Each row below is a small network's average activation on inputs in which a field has the value named, seen along a few directions.
Values that are neighbours, or in one group, have similar rows; names and order tell nothing.
(in the rows, 500 means zero)
Strong random noise was added to every row along 9 fixed directions; ignore it. To show where, here is one row again and again, with new noise each time:
[558 354 410 647 349 403 597 525 265 307 712 412 595 464 587 288 495 530
 262 376 467]
[311 601 396 423 546 477 407 410 517 323 519 477 685 495 367 422 446 620
 671 419 462]
[303 593 369 523 490 495 731 781 363 461 575 416 614 490 513 186 424 371
 389 426 610]
[454 438 607 511 474 460 445 415 501 594 571 564 419 416 389 659 543 455
 437 446 503]
[815 304 507 425 424 466 424 322 490 545 482 583 367 541 563 577 517 616
 325 393 402]
[209 526 537 639 522 451 522 612 389 396 561 445 547 372 483 388 483 448
 516 522 516]
[347 377 631 564 327 459 477 461 389 348 820 462 622 541 310 485 552 452
 596 403 546]
[287 678 338 161 491 552 548 519 533 608 355 483 539 544 419 427 422 606
 466 496 571]
[179 515 611 349 219 602 284 382 308 514 359 515 280 575 478 380 682 610
 356 506 576]
[730 447 469 364 554 516 407 356 680 475 472 583 551 640 387 580 522 564
 672 386 437]
[403 425 524 394 412 419 516 380 509 524 659 456 575 426 360 707 497 586
 473 538 493]


Field ZUK:
taliz: [411 340 691 609 457 444 620 608 375 512 721 497 468 469 484 518 416 369
 519 490 508]
tolof: [380 594 567 408 534 579 474 600 695 603 404 517 473 573 403 641 591 369
 801 670 595]
vafaz: [390 608 497 444 495 589 507 547 454 576 379 428 516 521 538 454 463 570
 456 657 551]
kul: [568 526 573 456 497 493 405 388 594 612 405 490 371 409 573 807 536 634
 490 731 468]
kobim: [523 317 587 461 454 497 672 616 514 546 556 428 440 539 599 570 486 457
 424 729 471]
letu: [336 640 373 588 567 511 653 681 629 509 318 343 571 461 526 515 774 403
 502 774 560]
rus: [420 313 827 467 254 630 380 541 289 366 564 486 427 770 585 293 423 563
 680 596 573]
kis: [679 421 620 379 468 560 449 426 551 412 550 463 566 718 505 520 374 632
 712 560 483]
nisu: [470 611 496 553 633 537 340 398 618 505 355 610 431 415 492 562 523 497
 679 463 441]
lemen: [570 453 622 451 482 577 409 494 541 367 564 458 584 662 530 507 467 611
 851 627 502]
sifi: [232 533 533 503 280 500 557 563 367 499 624 420 467 482 465 429 533 459
 469 493 606]
fesur: [624 433 590 428 505 549 402 480 467 467 402 519 424 628 708 450 362 643
 656 597 444]
Each value of ZUK is a pair of two hidden parts, and every pair occurs once (4 first parts, 3 second parts).
Question: lemen and kul share the first part; lemen and vafaz share the second. Which value has the first part of vafaz and the second part of kul?
Answer: kis
Question: sifi and nisu share the first part; sifi and kobim share the second. Which value has the first part of kobim and the second part of nisu?
Answer: taliz

Field GURO:
zusap: [585 400 589 605 486 461 380 457 528 440 489 615 419 582 471 460 602 390
 563 320 453]
suvig: [208 751 388 645 277 560 581 632 390 468 568 370 565 464 428 328 814 325
 412 508 715]
debe: [771 312 648 400 549 607 568 745 604 741 397 685 213 722 577 405 552 261
 572 380 536]
bizol: [613 349 581 494 459 516 335 404 326 457 268 575 270 560 716 328 425 642
 294 405 430]
namip: [372 395 573 476 305 439 458 424 329 460 617 422 435 401 593 560 391 607
 529 625 502]
suv: [402 691 427 478 518 591 215 308 439 355 242 517 496 526 568 426 651 712
 428 565 468]
dured: [822 420 456 538 580 522 478 453 476 611 384 638 279 427 749 497 384 518
 363 423 427]
nura: [703 487 680 345 496 581 483 569 603 728 576 621 447 758 361 537 343 369
 650 379 601]
bep: [403 448 817 482 449 686 644 762 511 737 463 558 294 688 383 395 591 167
 567 576 698]
ginul: [603 566 435 292 430 638 578 586 590 500 419 439 516 701 538 400 476 578
 570 579 573]
gar: [493 494 493 430 623 544 490 420 656 588 409 529 569 496 414 687 564 498
 506 601 433]
miva: [615 490 573 553 684 511 300 459 604 314 474 662 465 636 384 346 464 505
 851 199 377]
GURO is arranged as 4 separate groups.
Question: List the group mates of dured, in the order listed.
Answer: suvig, namip
Question: List the group mates of zusap, in the order listed.
Answer: debe, miva
Question: List the group mates of nura, in the order listed.
Answer: suv, ginul
